Here are a small network's activations along a few directions, averaged over the inputs that share one value of a field.
Values that are neighbours, or in one group, have similar rows; names and order tell nothing.
Random noise pushes rows far along 19 fixed directions. That doesn't count. These rows show it; they differ only by the noise:
[   8  -53 -306 -179 -239  211   48   98  364 -598  281  208  309 -320
  318   80 -236 -366  471  401  353 -524   35   62  222    4  219  -39
  376  389  -82]
[ 146 -187   36 -332 -249  772  331  170   78  -68    2 -280 -115   72
  344  289 -111 -468  150   83  -34 -159  134  349  294 -185   -7 -105
   96  -63  195]
[-273 -353 -392  350 -140  396 -252 -273   78 -138  -46  393  -24  -41
   94 -126 -106  -49  503 -304 -112  317 -111  -54 -251  -14   -5  -85
  144 -289  266]
[ 164 -262  419   38 -403  447 -142 -278  107   12 -444  110 -255   77
 -350   12 -677  113 -226   -2 -225  928 -285  100  -63  -43  -66  115
 -215 -842  -55]
[-150 -351 -489  188  332 -113  -65 -499  235  -40  100  -54 -158 -334
   98  -45  129  -21 -238  -76 -488   -1 -517   97 -246 -513  259  246
 -155  -71  758]
[   3  198  -11   78   78  -88   88 -591  -81   73 -106   84 -153   69
   47   71  300  232  291    2 -417   41 -362   72  184   50   23  240
 -172  329  -22]
[ 169 -412 -304  392 -108   52 -222  114  -48  269 -180 -242 -204  -62
  -21 -483   33  375  -96 -112  268 -227  186   59  235  182  -63  281
 -286  -93   60]
[ 112   19  137  -41  213  -20  -12  -96  -82  273 -236 -257  220  154
 -267   15  155  -62  391 -158 -693   53  233 -182 -195    7  107  214
 -201  -48 -161]
[-146  147 -272   88  167 -166  135 -289  242   93 -230  122    3  124
  433  149  183   93  355  -65  156   80 -314 -257 -124  151  157  152
  311 -184  -73]
[ 187   19  -61   51  281 -179  288  -56   15   20  221   44  -20  -81
  -49   71   23  103 -216 -105  -50   43  105   61 -150 -283 -167  258
 -118 -188 -175]
[-200  637  532  165   35 -261  -13   37 -393  -36  208  104  367  -45
   -4    7 -205  416 -384 -242  -82   77  207 -331 -118  -55 -503  186
  -11 -205  -57]
[-338  198 -173  108   96  -58   30 -183 -234 -115  175  228   23 -232
  150  250  127  -18  219  312 -154 -216  409  422  165 -150  101   57
  -56  168   47]
[-216   -4  126   74  -71  178  183 -147   34  417 -184  -95 -206 -306
  -61   90 -133  638 -283   99   28  -31   85  106  558 -164  -20 -517
 -233 -496  343]
[ 212 -245  124 -226 -292   49 -310  228  128  -66  131 -243  344  -30
 -145   22 -149 -344  139   80  176  170  196   14 -316  178  158  226
  214  -49   21]
[-400 -552 -146   23    5  137  148   80  -19   96   92  -65  466  203
  532  -32  274 -264 -117  -15  111  462   43 -179    7  315  106   32
  -62   29   97]
[ -48 -272  181  132  -80  199  110 -277  -11  -78  277  182 -405 -180
  231 -196 -369  156   -6  -54  279   15 -521  237  162   43   -1  128
  -57   90  146]
[ 558 -372  102   -8 -100   29  587 -208  462 -708   90 -440 -435  -77
  -22 -306 -203  -79  192   11 -297 -255 -368   13   57  219    9  414
 -232  200  588]
[-190  589 -145  251  207 -471 -287  -78 -192   -3  105 -314 -536   46
  211  374  225   -8 -412  322   95   28  274  548 -202  230  246  475
  253   39  466]
[ 195   76  209 -130  263  -67   21  156  384   84  352 -259  -67 -242
  -47  -17 -421  108  -64 -207  269 -174  -28  -87 -476  148  337  -67
  356 -335   56]
[ 176   61  -68  -80  132   57  322  -89  312   26   74 -164  -16  185
  188  221  138  -94  247   61    0   94 -219 -199  195  184   93   33
  236  212 -172]
[ -22  200  186 -574 -201  309  159 -187   65 -267 -277  512   28  124
    5  137 -192 -225 -297   55  -69  176 -340  211 -128   38  121 -447
 -125  -98 -473]


K, 18 values:
k17: [-229   60 -172   94  184 -156  -14   41  -37  -51 -294   33  -19   72
  377   68  -18 -173 -385  157   -3   55  -64   51  -80  -77  190  234
  -21 -133   -2]
k4: [-483    4 -366   41  -32  305 -303  114 -330   90 -267  129 -110  185
  480  -33  257 -161 -735 -286   25  132   -7  300 -330 -317  -96 -145
 -106 -407  433]
k2: [  11 -105  124  -35   62 -259 -123  256 -192   35  164  -35  375  -88
  -25    0  -70  -84 -490   62  154  237  243   20 -248 -388 -181  272
 -115 -234 -111]
k12: [-192   34    2 -127 -365  498  118 -143  -90   89  -62  193   68   78
  529  131  221  170  273  -89  304   27  -92   93  266  196  -33 -361
  135  -19   58]
k1: [-138  -10  148  226 -302  219 -224  -91  -43 -306  179   26 -109 -224
   67  -65 -352  225 -429  545   26  158 -112  208  642  137   97   17
 -167  290  215]
k8: [ 308 -128 -237   -4  -77  176   10   20 -107  168  -13 -112 -328  200
 -160   37  406  132 -530 -115   46  333  188  435   59 -118 -242 -183
 -261  -74   24]
k9: [ 101 -131   40   74  -67  301  203  231 -187 -115 -101   71   -6  145
  132 -270  -82  -50 -257    4  -39 -211  -73  -62  460  -32 -227  -32
 -325  349 -348]
k7: [-118   35  584 -153 -332 -376  165  218 -303  206 -359 -252 -143  272
   -5  309   33 -373  321  326  298  170 -219 -229  386  -91 -339  150
  233  144  317]
k6: [  97   54  252  -99 -247  242  -62  105   15  286   92  -87 -421  -25
 -116  -15 -167  266   49   -3  520 -165  -66  206  343  339   33 -476
  164   95    0]
k10: [ -32 -211   -2  124  132 -318   37  323  -88 -123   -9  -93 -200   98
 -143 -148   17 -334 -120  196  -22 -104  -74 -178  125  -37  -20    8
  -91  359  144]
k11: [ -28 -342 -116   85  156 -397  163  291 -198  302 -274  -41 -125  377
  332 -264  292 -112  -58  -22  567  -66 -127 -193   70  236 -148  353
 -127   60 -360]
k5: [ 175  309 -143 -317   85   81 -116 -426  342  -27 -478  -80  139   26
   73   98  104   28  210   54 -488 -219 -456  -39 -127 -103  449  133
   15  -23 -220]
k18: [ -36  429  222    3  174   25  -36  232  290  -36 -120 -228  -80  -82
  328  -65 -589  220 -406  149  323 -338  -63 -170   -3  368  358   40
  259 -318 -192]
k3: [ -53   63  568   50  -22 -383  204 -193 -234  314 -509  -51  213   22
  139 -155 -172  381   71   12   10  -16 -217 -343  145  -77 -216  572
 -294 -349 -205]
k14: [-392 -148  121  -41  -37 -185 -204 -219 -507 -112 -183  367  -24   16
 -250 -184  191 -168   83   -3 -450   26  -63  279 -206 -244  -35  -41
 -479  206  131]
k15: [ 335  451   -9  202  286  123  206 -147   46  -26  221  -14 -119  196
  145  -77  116  421  132 -423  -51  -76   68  -42 -166  280 -152  289
   86  -15 -551]
k16: [-276  268  512   86  107  184 -196 -152 -208  428  -19    9 -284  -19
   99  -48 -282  425  199   65   67  -14 -140  205  251  331  345 -238
  -21   73 -249]
k13: [  63  168  209  214  344 -577  234  494  128 -150  148 -438 -432   -4
 -156   83 -326 -137 -280   79  217  -32  394 -101 -359   93   -5  186
  312 -375  414]
K is arranged as a line.
Going along K from k1 by way of its neighbour k12, in what order are k8, k9, k6, k10, k5, k18 met?
Answer: k10, k9, k6, k18, k5, k8
List every value one step from k4, in the order listed.
Answer: k14, k16
List every value one step from k13, in the order listed.
Answer: k7, k3
Fewest steps between k2 and k17?
Answer: 12

Y, 18 values:
y13: [-270  117  -79  118  174 -144  247  109   51 -132  -68  -10  338 -103
  331  -64   41   81  259  -41  -60 -348  200 -382    2 -107  -64  -63
   83 -113  162]
y4: [   6   -8  -98   -6 -345   22   59   68  -14 -176   44  -25  -48   46
 -204  132  246   64 -110  209  109  160  220  109  385   85 -280 -327
  -43   97  237]
y14: [ 290   68  271  -24  296 -317  117  309   25  127  278 -226  -47   41
   20 -168 -170   15 -435  -95  336 -175 -168 -210  -90  109    1  284
   57  203 -340]
y11: [ 253 -296 -197  -51 -125 -232 -130 -215  114   90  -86  -57 -197  -50
 -350   14  195  -16   31   80   53  185 -112  258 -129  -31   87  154
  -91   -1  166]
y10: [ -88   33  132    4  -26 -314  -87  -41 -216 -148 -162  188 -210   38
 -518   17  -26 -192  234  101 -307   82   89   32 -132 -118 -141  -65
 -149  -13  131]
y2: [   1  124 -129   -4 -163 -139 -137 -107 -153   90 -338  292 -145  154
 -245   28  261   45  300  -49  -29   40  -73  -66   21   -2 -145 -212
   -6   48  -78]
y6: [  94  419   49  -26   27  169   29 -229  -64  122  -47  -14 -287  280
  -43  254  270   64  470 -110 -232   68   -4  161   68  200   35 -111
  153  218 -216]
y16: [ 208  -93  243 -181 -525  -17   96  -79   50 -708 -325   31 -178   92
 -129  -98 -282 -286 -137  447  -81  100 -304  158  254   70 -146  293
 -271  160   82]
y9: [ -38 -116  220 -189  -91  -24  -94  -59  -85  -54  368   15  206 -215
   94   42 -191 -252   59   23  106 -104 -296   29 -118 -294  -57  269
  145  194  196]
y18: [-234 -193  253 -398   24   39  256  -83  -24   74 -255  248  206  -15
 -109  -93   44   31   48 -173 -212   62  -10  -22 -273  -28  156 -547
 -322 -323  -67]
y15: [-202 -119  163 -291 -171 -250  137 -121 -295   -7 -344  101   78  126
  144 -231  365  -83 -267 -242  -61 -135 -435 -103 -157  -12 -201 -100
 -330  171  379]
y3: [-253  144  -56  363   61  120  271   26 -147 -157   59  290   54  172
  443  -51   11  196  255  -44  127   24  182 -226  276  301 -213   -4
   19   70 -242]
y12: [   7  186 -351 -106 -153   95 -162  -29  192 -192  -36    2  480  -21
   40  139  365   42   43  -10 -122   68  302  -61 -170   56   56 -159
  153  -52   84]
y8: [-186 -104 -180   26  124 -479  -98   25 -246  479 -257  -44   44  139
  -93  -23  601  114   12  -21   91   72  127  -66  -12   -6  -41 -147
 -156   66   65]
y5: [ -98 -392  215  194   61   -2  119  164 -151 -121  510  -24   66  -58
   50 -191 -109  -83   53  -75   87  161  225   30  -88  276   -2  114
  -88  196   92]
y7: [ 291 -101 -364  -80 -181  240  240  192  289 -574 -185  110   48    0
  -47 -128 -124 -136 -568  -38  -13  -40  223   86  -91  -74 -179 -114
 -198 -311  -36]
y1: [  69 -118 -201 -169  -43  112  181 -333  425 -142   65  141  -80  -72
  -90   87   87  158 -306   85  -31  291 -390   23  127  119  157 -420
  -68   -2   77]
y17: [ 278    5 -363  -45 -231  179  -83 -179  376  -35 -421  -57 -109  254
   72 -118  156   75  -19 -148  114   77 -481 -245   62  287    4  -35
  139   -6  -32]
Y is arranged as a line.
Fewest steps between y16 and y8?
Answer: 5
Going along Y from y3 by way of its neighbour y2, in what order are y10, y6, y9, y15, y5, y1 met?
Answer: y5, y15, y9, y1, y10, y6
List every value one step from y12, in the order listed.
Answer: y13, y18
List every value one step from y11, in the order listed.
Answer: y7, y17
